A small network was trained on made-up records. Each row is its average activation on records with the value named, seen along a few directions.
Related values have similar rows: they may be neighbours, one step apart, or belong to one group.
In the rows, zero is written as 500.
Strong random noise was added to every row along 5 fixed directions; ignore it. To show where, here is one row again and again, with new noise each time:
[457 312 266 790 592 545 425 268 511 578 478 482 534 790 231 695]
[480 437 513 523 523 404 537 426 475 519 521 528 292 395 532 553]
[533 440 520 534 501 502 463 417 528 505 608 501 466 584 466 590]
[831 536 699 190 397 767 236 549 494 549 486 558 577 230 590 223]
[610 436 553 416 479 694 370 427 534 585 478 550 594 602 389 499]
[825 563 690 693 581 867 367 231 472 658 620 623 549 597 565 669]
[769 495 583 310 411 626 248 539 499 476 569 484 545 265 572 267]


M, 15 values:
m4: [545 637 658 650 618 848 511 349 492 726 234 741 539 739 451 798]
m10: [270 576 547 397 515 475 600 580 635 582 430 611 540 624 413 618]
m8: [435 573 774 344 520 418 822 553 421 489 512 569 158 177 891 491]
m7: [394 564 410 509 530 551 465 547 443 651 257 528 663 477 318 392]
m3: [487 355 417 575 574 638 500 328 414 707 208 646 355 412 317 530]
m12: [429 566 562 599 615 830 712 273 513 821 231 645 496 614 496 637]
m1: [438 508 424 488 596 531 579 680 459 466 382 487 511 534 515 510]
m5: [735 602 591 609 528 610 539 521 420 344 734 449 482 460 773 540]
m15: [535 340 200 656 533 525 329 458 509 411 427 482 650 758 192 529]
m13: [672 659 732 432 423 780 456 420 548 636 555 529 833 630 489 445]
m11: [243 352 474 566 462 188 667 486 517 369 574 403 515 732 472 580]
m14: [461 648 422 640 551 474 595 560 532 459 649 403 482 497 630 519]
m2: [552 452 544 350 476 672 434 523 364 565 142 606 599 493 382 364]
m6: [374 473 301 472 507 365 502 437 502 640 280 499 311 149 395 350]
m9: [544 581 394 833 546 339 464 514 441 340 651 410 617 642 572 611]
A value of M combines one of 5 hidden first parts with one of 3 second parts; all combinations occur once.
- m2 and m5 share the first part; m2 and m9 share the second. Which value has the first part of m9 and the second part of m5? => m1
- m11 and m8 share the first part; m11 and m7 share the second. Which value has the first part of m7 and the second part of m8? => m14

Y, 15 values:
y12: [637 325 124 667 405 370 220 304 442 345 521 194 648 250 437 190]
y14: [585 570 441 517 645 684 439 619 323 436 294 450 457 323 538 325]
y10: [451 500 769 416 479 423 740 443 323 520 447 598 247 467 711 598]
y13: [615 218 304 637 466 537 315 532 482 458 494 485 536 656 387 528]
y8: [543 248 149 369 452 611 133 620 539 337 313 506 840 676  92 375]
y6: [158 597 392 522 592 149 713 711 580 344 588 389 429 467 520 506]
y1: [489 427 416 464 441 462 584 663 469 373 543 325 496 505 643 371]
y15: [621 345 379 433 455 560 287 388 533 535 522 467 383 269 519 388]
y11: [579 580 452 745 581 467 467 418 518 540 436 660 380 424 447 670]
y7: [263 438 385 694 579 213 571 459 432 262 725 421 582 918 406 795]
y3: [571 748 695 588 535 309 448 505 460 383 691 518 484 301 679 450]
y5: [441 455 548 409 377 464 489 553 799 587 653 514 639 818 292 700]
y9: [349 433 256 756 553 220 461 352 570 476 719 348 611 691 279 517]
y4: [363 601 475 455 470 504 632 568 610 649 490 471 514 541 443 472]
y2: [235 341 264 275 377 441 664 600 517 638 160 389 398 351 388 285]
A value of Y combines one of 5 hidden first parts with one of 3 second parts; all combinations occur once.
- y8 and y14 share the first part; y8 and y15 share the second. Which value has the first part of y15 and the second part of y14? => y2
- y9 and y5 share the first part; y9 and y10 share the second. Which value has the first part of y10 and the second part of y5? => y13
